These are the activations of a small network on made-up records, seen along a few directions, one row for each record.
After each row come some of the record's fields: GUFAR, POVO, NURI, DUDU, SOTU.
A field that a record lacks is left out.
Other fields move the rows too, some of them a lot.
In the rows, 500 means zero.
Strong random noise was added to every row along 19 fixed directions; ignore it. To show where, here is one row again and again, with new noise each time:
[546 596 607 566 329 573 604 854 495 327 642 683 501 596 792 398 401 587
 366 443 661 526 601 397 541 665 637 313 476 416 581 276 515 306 649 450
 395 608 504]
[752 499 590 506 619 535 436 667 303 395 398 804 387 464 692 429 453 576
 531 524 488 558 632 423 579 479 462 426 419 425 393 684 452 269 562 430
 687 231 450]
[349 446 353 450 614 276 604 286 604 731 526 539 567 620 353 566 544 449
 400 595 265 431 379 600 412 461 535 452 609 550 658 480 637 590 574 678
 511 586 576]
[532 436 439 676 548 454 660 496 499 432 402 609 533 602 443 464 602 535
 528 289 465 478 512 338 553 393 449 515 538 570 538 402 535 555 346 447
 564 474 473]
[450 556 531 552 416 611 562 539 668 568 489 523 642 608 364 457 471 597
 534 427 367 506 431 340 429 433 364 627 548 564 476 205 566 599 475 593
 533 610 534]
[701 465 670 678 437 469 506 547 404 356 523 587 626 607 572 435 530 545
 412 466 268 553 446 365 537 663 444 540 657 566 633 332 479 223 618 545
 466 512 588]
[443 532 386 459 540 511 564 577 367 419 605 436 453 414 695 536 484 604
 532 436 683 541 572 470 647 566 602 400 480 430 534 666 471 575 544 385
 469 447 464]
[447 425 485 525 497 385 662 343 500 519 537 567 571 687 559 462 369 460
 518 689 436 502 644 564 234 596 557 476 557 361 491 355 525 401 599 558
 418 630 444]
[464 673 586 438 522 426 348 521 393 405 392 663 504 360 420 407 588 353
 429 529 535 508 410 661 661 454 487 490 726 641 350 534 515 339 794 591
 813 558 509]
[615 298 648 529 528 370 467 536 539 452 354 516 391 584 565 460 364 494
 722 544 317 412 457 622 345 453 647 666 594 513 573 418 606 365 612 661
 648 512 344]
[529 340 587 434 398 652 253 263 536 323 692 727 310 658 582 526 396 301
 506 710 203 462 459 492 266 286 735 208 482 418 715 536 438 451 544 634
 258 550 396]
[644 434 428 387 622 485 371 630 466 376 400 587 322 346 758 495 339 550
 588 334 698 528 563 418 664 341 766 374 244 502 449 757 485 635 554 448
 425 268 318]
[429 574 450 469 663 477 596 388 449 636 434 498 697 454 532 410 372 367
 441 507 519 325 625 537 502 597 577 431 645 538 402 512 725 418 689 626
 778 533 499]
[519 586 513 528 432 664 439 533 263 493 457 477 560 529 334 579 347 606
 417 441 490 533 507 477 533 752 361 570 513 376 526 655 403 516 571 448
 450 479 676]
[334 572 513 440 598 371 528 656 661 616 531 468 488 629 434 496 752 577
 351 389 629 425 397 464 596 483 487 452 574 625 682 417 533 588 495 363
 403 552 620]
[601 411 448 513 407 509 581 433 493 561 350 488 389 660 463 549 208 368
 522 524 566 454 656 509 211 513 612 456 397 378 385 448 511 560 468 497
 363 521 519]
[451 620 234 474 400 435 715 379 389 647 451 379 614 441 493 583 268 567
 589 418 398 686 547 361 535 480 443 536 584 544 331 442 684 766 694 667
 603 528 603]
[429 525 309 451 550 276 716 701 548 524 452 411 429 667 544 578 350 336
 330 423 597 560 563 467 663 531 818 261 361 550 487 667 695 588 555 339
 367 520 475]
[457 447 389 448 500 586 561 407 583 578 542 483 513 450 428 461 283 585
 519 555 502 553 584 539 248 544 435 422 400 376 497 626 455 663 404 553
 387 553 406]
[600 534 608 453 506 592 463 522 575 627 480 269 551 258 544 455 411 498
 456 539 533 481 482 573 397 623 465 503 434 553 436 526 560 478 398 511
 528 502 498]
[484 464 460 475 457 507 449 377 450 481 458 539 346 461 199 450 458 445
 535 619 346 624 472 679 262 465 270 434 700 495 497 775 388 523 471 554
 618 572 473]

[448 599 533 469 439 668 510 565 543 669 561 290 560 321 584 533 484 587
 398 386 708 399 535 490 494 647 492 443 318 455 565 436 580 633 322 436
 382 510 613]  {GUFAR: siro, POVO: pomen, NURI: fud, DUDU: zof, SOTU: mameg}
[493 627 414 450 460 484 513 578 571 490 611 304 613 518 386 469 535 423
 348 605 657 568 461 533 533 699 422 545 713 565 311 523 291 394 666 438
 460 608 615]  {GUFAR: ribe, DUDU: dufup, SOTU: zoni}
[343 669 426 468 412 508 579 892 618 446 657 735 505 570 356 428 569 651
 212 521 740 576 404 621 564 694 391 390 510 403 535 508 282 435 571 424
 435 674 559]  {GUFAR: tuv, DUDU: dufup, SOTU: zoni}
[578 496 846 447 583 655 328 430 494 663 448 325 564 484 599 531 571 539
 662 670 385 305 495 493 383 527 418 771 517 506 463 311 593 331 453 477
 639 397 571]  {GUFAR: rab, DUDU: dufup, SOTU: mameg}
[621 304 451 596 464 199 531 681 478 361 568 419 471 490 587 551 556 789
 457 390 623 540 277 661 570 811 583 708 593 460 799 496 212 430 642 548
 228 541 544]  {GUFAR: tuv, DUDU: dufup, SOTU: zoni}
[377 562 343 360 479 442 546 688 642 670 491 622 393 422 471 629 433 542
 465 532 504 465 297 669 598 363 655 492 321 472 460 485 618 670 521 665
 650 521 480]  {GUFAR: tuv, DUDU: dufup, SOTU: zoni}
[615 456 518 444 453 574 346 420 613 635 437 496 319 521 482 518 539 356
 506 463 618 300 495 507 333 330 541 457 507 536 485 362 454 548 438 577
 452 447 630]  {GUFAR: siro, POVO: nis, NURI: vap, DUDU: zof, SOTU: mameg}
[408 502 404 641 320 329 603 356 233 361 460 566 432 181 482 562 586 692
 555 358 554 662 368 779 520 573 388 561 565 438 653 536 436 663 445 634
 551 644 468]  {GUFAR: ribe, DUDU: zof, SOTU: zoni}
[447 618 650 422 434 650 291 331 636 511 630 671 534 387 431 368 671 415
 343 690 545 452 431 611 276 436 344 380 585 522 461 339 336 399 485 588
 467 634 530]  {GUFAR: ribe, DUDU: dufup, SOTU: mameg}
[377 686 603 482 352 564 468 484 386 506 458 381 472 557 535 550 557 420
 433 345 573 553 598 329 580 451 500 355 479 582 557 373 684 632 498 328
 348 543 668]  {GUFAR: siro, POVO: nis, NURI: fud, DUDU: dufup, SOTU: mameg}
[454 529 522 439 631 507 436 495 390 420 529 623 464 400 641 414 549 432
 449 588 725 405 616 659 540 562 607 382 480 392 433 630 438 329 560 440
 598 464 398]  {GUFAR: siro, POVO: pomen, NURI: fud, DUDU: dufup, SOTU: mameg}
[446 503 421 458 307 523 586 722 524 529 652 472 362 651 688 720 287 420
 402 548 569 406 472 563 580 590 902 360 286 344 633 417 614 534 574 511
 300 592 575]  {GUFAR: siro, POVO: rig, NURI: vap, DUDU: rurum, SOTU: mameg}
[350 543 586 556 541 605 543 621 580 343 316 594 589 607 295 360 396 447
 544 387 607 479 594 474 479 445 481 560 418 491 339 485 548 537 385 376
 600 615 264]  {GUFAR: tuv, DUDU: dufup, SOTU: zoni}
[468 525 432 435 589 547 484 265 398 479 548 504 533 404 504 400 503 411
 538 655 632 516 681 555 338 516 383 413 643 436 311 646 370 437 543 465
 584 483 444]  {GUFAR: tuv, DUDU: dufup, SOTU: mameg}
[303 456 272 499 549 539 666 569 376 437 609 591 407 458 662 685 499 655
 688 445 627 418 504 549 717 405 694 523 351 304 561 634 532 710 413 465
 625 448 373]  {GUFAR: rab, DUDU: zof, SOTU: zoni}
[725 489 468 487 452 647 441 626 549 597 433 402 429 300 494 434 447 641
 564 408 823 436 560 508 346 599 292 624 530 463 332 507 254 533 444 503
 547 389 609]  {GUFAR: siro, POVO: pomen, NURI: fud, DUDU: zof, SOTU: zoni}
[543 521 647 568 422 576 533 636 501 644 430 460 449 694 332 575 583 617
 441 556 607 419 520 552 295 686 261 686 479 365 515 350 362 422 317 320
 412 516 718]  {GUFAR: ribe, DUDU: rurum, SOTU: mameg}
[384 646 577 408 586 451 413 233 372 498 386 459 712 414 463 449 377 349
 389 516 409 660 646 425 558 520 496 344 421 602 430 667 700 576 653 439
 385 514 464]  {GUFAR: siro, POVO: nis, NURI: fud, DUDU: dufup, SOTU: zoni}
[718 485 572 482 560 206 603 409 351 681 314 359 456 447 652 523 538 543
 604 642 530 639 641 540 355 582 341 664 560 528 310 429 518 381 587 440
 552 357 629]  {GUFAR: siro, POVO: nis, NURI: vap, DUDU: zof, SOTU: zoni}
[569 502 609 534 456 357 497 422 514 420 320 592 570 542 482 370 323 338
 434 481 326 640 554 458 404 448 570 407 463 618 419 405 679 428 609 595
 451 577 379]  {GUFAR: tuv, DUDU: dufup, SOTU: mameg}
[572 484 520 425 661 485 336 151 442 532 328 415 657 256 506 381 425 460
 635 458 642 457 630 484 405 450 417 627 562 596 284 569 448 588 619 587
 542 415 429]  {GUFAR: rab, DUDU: zof, SOTU: mameg}
[607 497 679 498 397 279 351 404 316 409 300 611 413 293 547 532 459 607
 491 416 274 779 360 563 518 427 463 489 380 606 644 539 601 584 578 607
 365 464 483]  {GUFAR: tuv, DUDU: dufup, SOTU: zoni}
[503 500 352 445 487 715 500 426 592 688 684 413 569 454 604 522 460 572
 588 531 488 341 507 417 453 472 494 562 541 416 463 351 493 556 514 698
 599 447 586]  {GUFAR: siro, POVO: pomen, NURI: fud, DUDU: dufup, SOTU: mameg}
[640 456 254 479 554 285 627 340 522 787 477 627 298 511 479 601 721 461
 375 576 431 586 500 487 414 291 359 329 417 508 464 540 452 585 303 505
 462 296 714]  {GUFAR: siro, POVO: pomen, NURI: fud, DUDU: dufup, SOTU: zoni}
[592 529 591 509 482 569 348 437 235 278 524 562 318 514 645 440 656 418
 539 494 592 588 662 410 548 431 455 350 598 469 474 628 359 346 523 307
 467 360 521]  {GUFAR: siro, POVO: pomen, NURI: fud, DUDU: dufup, SOTU: mameg}
[710 477 377 649 387 737 612 616 560 515 633 549 584 611 506 595 450 459
 399 526 492 363 435 354 533 597 534 564 461 407 365 293 340 360 389 535
 522 459 656]  {GUFAR: siro, POVO: pur, NURI: fud, DUDU: dufup, SOTU: mameg}
[649 522 558 477 496 548 557 733 522 616 379 466 559 628 638 590 216 437
 481 477 524 394 614 365 622 595 722 556 280 478 378 434 703 423 613 467
 509 386 569]  {GUFAR: rab, DUDU: dufup, SOTU: mameg}
[423 632 587 480 226 564 609 653 356 468 600 400 337 568 630 642 423 488
 541 613 386 712 549 472 484 513 517 364 447 433 535 445 680 533 482 377
 453 594 579]  {GUFAR: siro, POVO: nis, NURI: vap, DUDU: zof, SOTU: zoni}
[524 465 570 587 484 374 512 587 640 450 428 391 664 452 416 317 420 478
 336 362 669 439 497 640 442 775 541 551 536 547 572 421 459 389 575 560
 358 678 445]  {GUFAR: siro, POVO: pomen, NURI: fud, DUDU: zof, SOTU: zoni}
[704 495 462 612 594 477 520 505 507 447 342 550 583 351 361 463 526 391
 309 418 527 616 519 450 634 529 406 435 259 579 331 730 416 463 251 342
 450 360 457]  {GUFAR: siro, POVO: nis, DUDU: zof, SOTU: zoni}
[597 357 174 645 503 779 647 523 644 540 540 611 634 721 256 518 248 513
 585 378 343 289 462 293 445 465 484 628 594 416 408 462 401 586 442 733
 700 478 512]  {GUFAR: siro, POVO: pur, NURI: fud, DUDU: dufup, SOTU: zoni}
[426 524 568 474 475 632 512 439 387 529 602 584 356 560 658 583 621 455
 544 641 516 402 579 515 413 406 546 370 448 363 535 420 550 448 359 402
 554 459 540]  {GUFAR: siro, POVO: pomen, NURI: fud, DUDU: dufup, SOTU: mameg}
[341 506 559 528 242 618 516 325 328 383 480 248 375 522 468 562 419 429
 740 501 604 544 612 568 283 489 484 565 653 416 468 382 508 648 483 429
 451 692 497]  {GUFAR: siro, POVO: pomen, NURI: fud, DUDU: dufup, SOTU: zoni}
[409 553 679 402 339 519 264 276 296 566 417 453 284 318 438 577 595 588
 561 513 664 520 519 718 282 509 310 512 535 415 671 526 411 668 492 469
 338 549 670]  {GUFAR: siro, POVO: nis, NURI: vap, DUDU: zof, SOTU: mameg}
[711 280 498 579 663 576 456 469 673 576 500 513 515 593 416 400 542 506
 537 456 450 280 513 402 325 499 389 562 634 552 590 538 366 397 376 553
 540 385 517]  {GUFAR: siro, POVO: nis, NURI: vap, DUDU: zof, SOTU: mameg}
[503 483 498 407 543 580 439 503 461 724 463 304 451 542 462 683 419 522
 523 543 410 374 415 513 503 550 559 609 407 446 532 556 591 583 448 504
 507 392 640]  {GUFAR: tuv, DUDU: dufup, SOTU: mameg}
[713 331 293 693 342 429 698 515 325 316 574 561 328 473 663 565 491 561
 673 438 487 548 476 503 496 491 545 525 705 442 522 462 345 440 517 607
 630 469 515]  {GUFAR: siro, POVO: pur, NURI: fud, DUDU: dufup, SOTU: zoni}

Which values does each new row have?
[635 461 439 415 606 359 419 715 551 618 414 642 447 537 475 573 474 653
 544 587 369 539 331 585 676 481 514 756 382 445 407 553 436 408 670 652
 645 313 522]  {GUFAR: siro, POVO: pomen, NURI: fud, DUDU: zof, SOTU: zoni}
[538 531 462 608 477 395 495 517 509 384 415 610 585 381 434 479 708 659
 422 312 724 579 353 491 641 494 401 676 411 544 427 314 257 581 411 453
 365 507 512]  {GUFAR: tuv, DUDU: dufup, SOTU: mameg}
[530 523 543 422 540 434 385 771 640 540 404 477 420 617 163 531 517 439
 364 607 588 472 371 697 539 615 438 642 533 532 411 705 304 387 564 387
 513 520 576]  {GUFAR: rab, DUDU: rurum, SOTU: zoni}
[539 568 543 388 506 378 458 582 434 516 549 564 379 522 554 567 638 562
 466 752 538 713 533 564 526 524 379 486 430 433 417 627 335 400 555 313
 398 396 583]  {GUFAR: siro, POVO: nis, NURI: fud, DUDU: dufup, SOTU: zoni}
[600 373 489 595 609 440 471 498 443 404 463 630 452 392 464 461 598 623
 528 398 415 510 441 545 587 476 421 523 486 511 658 726 413 466 376 518
 555 379 415]  {GUFAR: rab, DUDU: dufup, SOTU: mameg}
[397 461 515 499 515 656 359 286 364 637 477 434 455 507 434 651 526 478
 505 392 584 147 457 606 443 542 574 537 545 396 733 499 527 627 447 577
 485 494 676]  {GUFAR: ribe, DUDU: rurum, SOTU: mameg}
[573 431 631 566 459 611 509 702 552 394 351 506 451 734 319 419 297 535
 597 410 421 572 631 340 367 514 384 553 464 490 499 604 501 507 418 358
 436 507 410]  {GUFAR: rab, DUDU: zof, SOTU: zoni}
[507 516 620 323 628 451 391 524 502 616 359 370 552 260 578 385 235 575
 656 646 524 479 568 762 364 645 510 663 506 464 358 669 625 409 715 674
 750 487 316]  {GUFAR: ribe, DUDU: dufup, SOTU: mameg}
[711 406 481 532 590 410 384 665 572 572 385 473 429 733 206 504 625 617
 444 400 389 528 356 393 537 553 274 719 621 587 566 605 265 428 506 445
 423 324 695]  {GUFAR: siro, POVO: pomen, NURI: fud, DUDU: dufup, SOTU: mameg}
[511 524 639 480 550 556 534 619 473 592 480 520 524 734 564 462 406 452
 369 491 644 346 765 388 421 684 532 345 471 437 610 533 596 372 548 304
 364 465 635]  {GUFAR: rab, DUDU: dufup, SOTU: mameg}
[400 644 511 635 246 332 646 589 448 289 470 695 479 490 400 563 633 500
 338 474 380 871 330 535 669 408 467 440 300 535 459 329 518 555 350 411
 359 675 445]  {GUFAR: tuv, DUDU: dufup, SOTU: mameg}
[415 461 355 323 445 465 398 342 674 458 590 170 403 408 528 422 391 358
 677 493 568 581 491 487 391 316 637 432 723 672 426 557 493 718 684 618
 400 614 363]  {GUFAR: tuv, DUDU: dufup, SOTU: mameg}
[547 431 589 535 588 454 605 479 475 522 461 353 503 505 719 469 475 338
 550 560 487 382 620 529 452 531 698 444 474 508 452 432 708 328 427 451
 623 474 397]  {GUFAR: siro, POVO: pomen, NURI: fud, DUDU: dufup, SOTU: zoni}
[434 570 774 398 390 440 413 571 295 506 390 372 286 498 548 565 354 418
 412 621 458 620 575 718 364 656 587 332 356 403 639 684 688 432 489 339
 341 556 511]  {GUFAR: tuv, DUDU: dufup, SOTU: zoni}
[402 540 336 446 487 457 606 397 439 694 562 438 315 647 471 608 711 471
 442 467 676 413 565 419 377 410 395 326 691 510 581 470 460 665 426 361
 432 463 785]  {GUFAR: tuv, DUDU: dufup, SOTU: mameg}
[535 525 431 559 376 458 712 565 468 584 534 312 478 547 525 512 396 403
 447 486 383 578 585 443 436 606 488 339 605 552 526 513 692 477 486 495
 547 559 601]  {GUFAR: siro, POVO: pomen, NURI: fud, DUDU: zof, SOTU: zoni}
[587 391 527 437 490 507 398 448 496 674 458 420 228 382 408 601 580 653
 590 473 377 537 397 539 322 374 293 479 478 539 714 710 471 709 269 490
 446 365 612]  {GUFAR: rab, DUDU: zof, SOTU: mameg}
[180 721 507 402 422 684 404 584 489 430 522 686 355 619 319 497 693 414
 500 427 611 460 469 457 595 222 440 353 624 542 474 450 537 655 517 397
 666 607 541]  {GUFAR: siro, POVO: pomen, NURI: fud, DUDU: dufup, SOTU: zoni}
